Each row has a name. After each piece below comes the name of the row it's from, unless a question asks for something else. Each question is about the rows just above it. Places in a row count from 0.

Columns, left to right: L U M C A Z T D P K
K_452: [122 117 127  88 119  93 150  98 197  81]
K_75: [ 78 148  95 150  93 119  98  88 164 102]
K_233: [ 78 148  95 150  93 119 133 109 118 119]
[150  93 119  98  88]
K_75
The value that K_233 holds more than once:
[119]

Columns, left to right: W J B N R V
K_593: [193  71  73  70 189 179]
K_953: [196 201 195  57  90 209]
K_644: [192  58  53  49 208 179]
K_240: [202  89  50  51 209 199]
K_36: [ 52 208 191 198  57 195]
K_539: [ 70 130 208  89 107  56]
Which column holds [192 202  52  70] top down?
W
The one value in K_539 and K_644:
[208]
The one value in K_240 and K_539:
[89]
[208 191 198  57 195]
K_36
[201 195]
K_953
The one value in K_240 and K_953:
[209]

Columns, left to right: S E H G Y Q X
K_483: [147 165 160 189 185  81 140]
K_529: [168 106 150 120  80  79 111]
K_680: [143 138 120 162 163 175 170]
K_26: [ 74 160 180 146 165 160  85]
key -> tag
[80] -> K_351
[139] -> K_241
[184] -> K_210
[186] -> K_784
[185] -> K_637
[165] -> K_429
[163] -> K_108
[140] -> K_439
The tag of K_483, keyed by place 4:
K_637
[ 81 140]
K_483
Which column holds [165 106 138] top down?
E
[146 165 160]
K_26
[111 170] is in which column, read top down?
X
The row with [168 106 150 120  80  79 111] is
K_529

Columns, left to right: setu nugu Mamep Suku Kef Niz
K_764: [199 169 189  74 174 144]
K_461: [139 140 188 125 202  72]
K_106: [154 144 125 121 112 168]
K_783: [163 139 139  71 131 130]
[ 74 174 144]
K_764
[139 139] is in which row?
K_783
Table of tags by key:
[202] -> K_314
[139] -> K_555
[112] -> K_499
[131] -> K_25
[174] -> K_142
Look up the entry of K_461 at place 4 in the table:
K_314
[140 144] is in which column, read top down?
nugu
Which value is in both K_106 and K_461?
[125]
Shared by K_106 and K_764:
[144]

Columns, left to right: Loro rufa dubas Vorof rubol
K_533: [185 186 184  87 180]
K_865: [186 185 184  87 180]
K_247: [185 186 184 134  79]
Where do [185 186 184  87 180] appear?
K_533
Table of tags by key:
[186] -> K_995
[185] -> K_520
[184] -> K_119
Join K_865 by its entry at place 0:
K_995
[185 186 184 134  79] is in which row?
K_247

Columns, left to right: vuk gataz sab keluk Zipa
K_11: [ 58 155 166 115 155]
K_16: [142 159 109 164  77]
K_549: [131 149 120 189  50]
K_774: [135 130 150 183  64]
K_768: [144 138 132 188  61]
K_140: [153 146 112 126 129]
K_958: [122 131 119  81 181]
K_578: [102  82 161  75 197]
The value that K_11 holds more than once:
[155]
tags:
[120] -> K_366
[112] -> K_328
[132] -> K_288
[131] -> K_347
[121] -> K_506
Join K_549 by its entry at place 2:
K_366

Columns, left to right: lusob ful Mul kare
K_912: [204 138  66 137]
K_725: [207 199  60 198]
K_220: [ 60 142  60  60]
K_117: [ 51 209 179 101]
K_413: [210 199  60 198]
K_636: [ 51 138  90  73]
K_580: [207 199  60 202]
Which column holds this, read top down? [199 138]
ful
[ 51 138  90  73]
K_636
Shared by K_912 and K_636:
[138]
[207 199  60 198]
K_725
The value that K_220 holds more than once:
[60]

Columns, left to right: nepo firu Likap dodun
K_181: [184 121 124 133]
K_386: [163 126 107 136]
K_752: [139 102 116 175]
K_495: [53 53 53 53]
K_450: [128 107 126 141]
key -> tag
[184] -> K_479
[127] -> K_315
[128] -> K_497
[185] -> K_149
[53] -> K_787
The tag of K_450, keyed by place 0:
K_497
[126 107]
K_386
The value that K_495 holds more than once:
[53]
Which column holds [175  53] top down?
dodun
The row with [53 53 53 53] is
K_495

